Each row below holds a small network's activations on one input, seen along a few directions.
In each table, some parts of the input vary, and every possible input appears once, in random order.
Descriptions start from the smaller parts, as in this example, which fits no table here: one of 3 separate values, together with either a single point or one of 11 places along a line or (one of 4 places along a line, together with one of 5 places around a ring).
Shared parts are said once, and a part with two or three values counts as separate values.
In the rows, zero is written as 128.

Rows:
x1: [134 171 148  57  93 181 193 173 212 247 105 174 143]
x2: [139 107 137 157 160 100  87 113  80  71 129  94 111]
x3: [106  80  59 215 127  31  79  86  33   7 155  87 108]
x4: [140 114 121 134 144 108 130 122 140 110 128 116 150]
x5: [147 116 145 136 159 126 117 118 132 114 122 121 137]
x6: [125 153 152  96 115 177 150 147 166 187 120 166 127]
x7: [123 167 119  57  73 161 199 165 223 248 130 171 158]
x8: [118 151 129  94 100 159 163 151 174 183 126 161 140]
x9: [124  94  97 154 135  75 103 102  98  63 154  96 134]
x10: [113  99 102 218 148  61  56 101  10  16 139  86  82]
x11: [137 136 168 115 145 180 127 117 139 145 115 136 121]
x12: [130 148 161 104 137 177 134 141 131 145 113 127 125]
Q: Describe the family of inputs behind these rows.
A: one of 2 separate values, together with one of 6 places along a line
Q: Changing only the place on the line of 6 turns x9 into x4. The same change can be made to x2. Which row results?
A: x5
Q: Change only the choice among 2 separate values in x3. List by row number the other rows that result.
A: x10

Rows:
x13: [137  87  97 165 151  64 102  99  92  54 143  92 139]
x14: [131 158 142  78 105 171 172 153 188 211 118 160 143]
x15: [138 150 141  76 112 164 174 147 197 207 119 153 152]
x16: [145 150 184  92 149 194 136 139 165 174 111 143 132]
x17: [126  98 101 169 139  77 103 104  88  62 138  99 125]
x18: [104 116 103 182 122  91  90 116  60  61 138 110  95]
x19: [150 136 136  75 124 147 172 138 200 196 124 146 166]
x20: [119 106 101 170 133  85 101 111  79  65 138 106 117]
x21: [133 100 144 179 175 110  70 100  62  36 129  91 108]
x22: [114 108 102 175 131  83  93 114  67  61 139 107 107]
x23: [114 168 144  91  92 179 159 160 165 205 118 166 118]
x24: [125 160 142  83 102 170 163 156 174 205 121 163 133]
Q: Describe the family of inputs behind these rows.
A: one of 2 separate values, together with either a single point or one of 5 places along a line
Q: Changing only the choice among 2 separate values turns x23 into x18. The same change can be made to x19. Which row results?
A: x13

Rows:
x25: [149 114 144 122 155 126 125 118 146 119 125 114 145]
x26: [131 160 142  75 102 169 172 156 187 217 119 162 139]
x27: [124 122 109 140 123  98 121 134 117 118 138 134 128]
x28: [136 111 105 128 127  92 136 119 140 118 135 115 146]
x29: [125 118 103 135 119 107 139 121 131 118 132 125 140]
x30: [127 129 148 138 140 146 112 122 121 117 126 128 117]
x31: [105 136 112 147 104 122 123 134 104 118 130 132 106]
x32: [119 140 150 135 129 158 115 129 106 122 117 126 102]
x33: [117 127 108 136 111 114 127 123 106 121 135 122 117]
x34: [136 126 145 128 149 137 114 129 119 119 129 128 129]
x35: [140 124 142 125 150 138 126 123 130 121 123 122 139]
Q: Describe the family of inputs behind these rows.
A: either a single point or (one of 2 separate values, together with one of 5 places along a line)
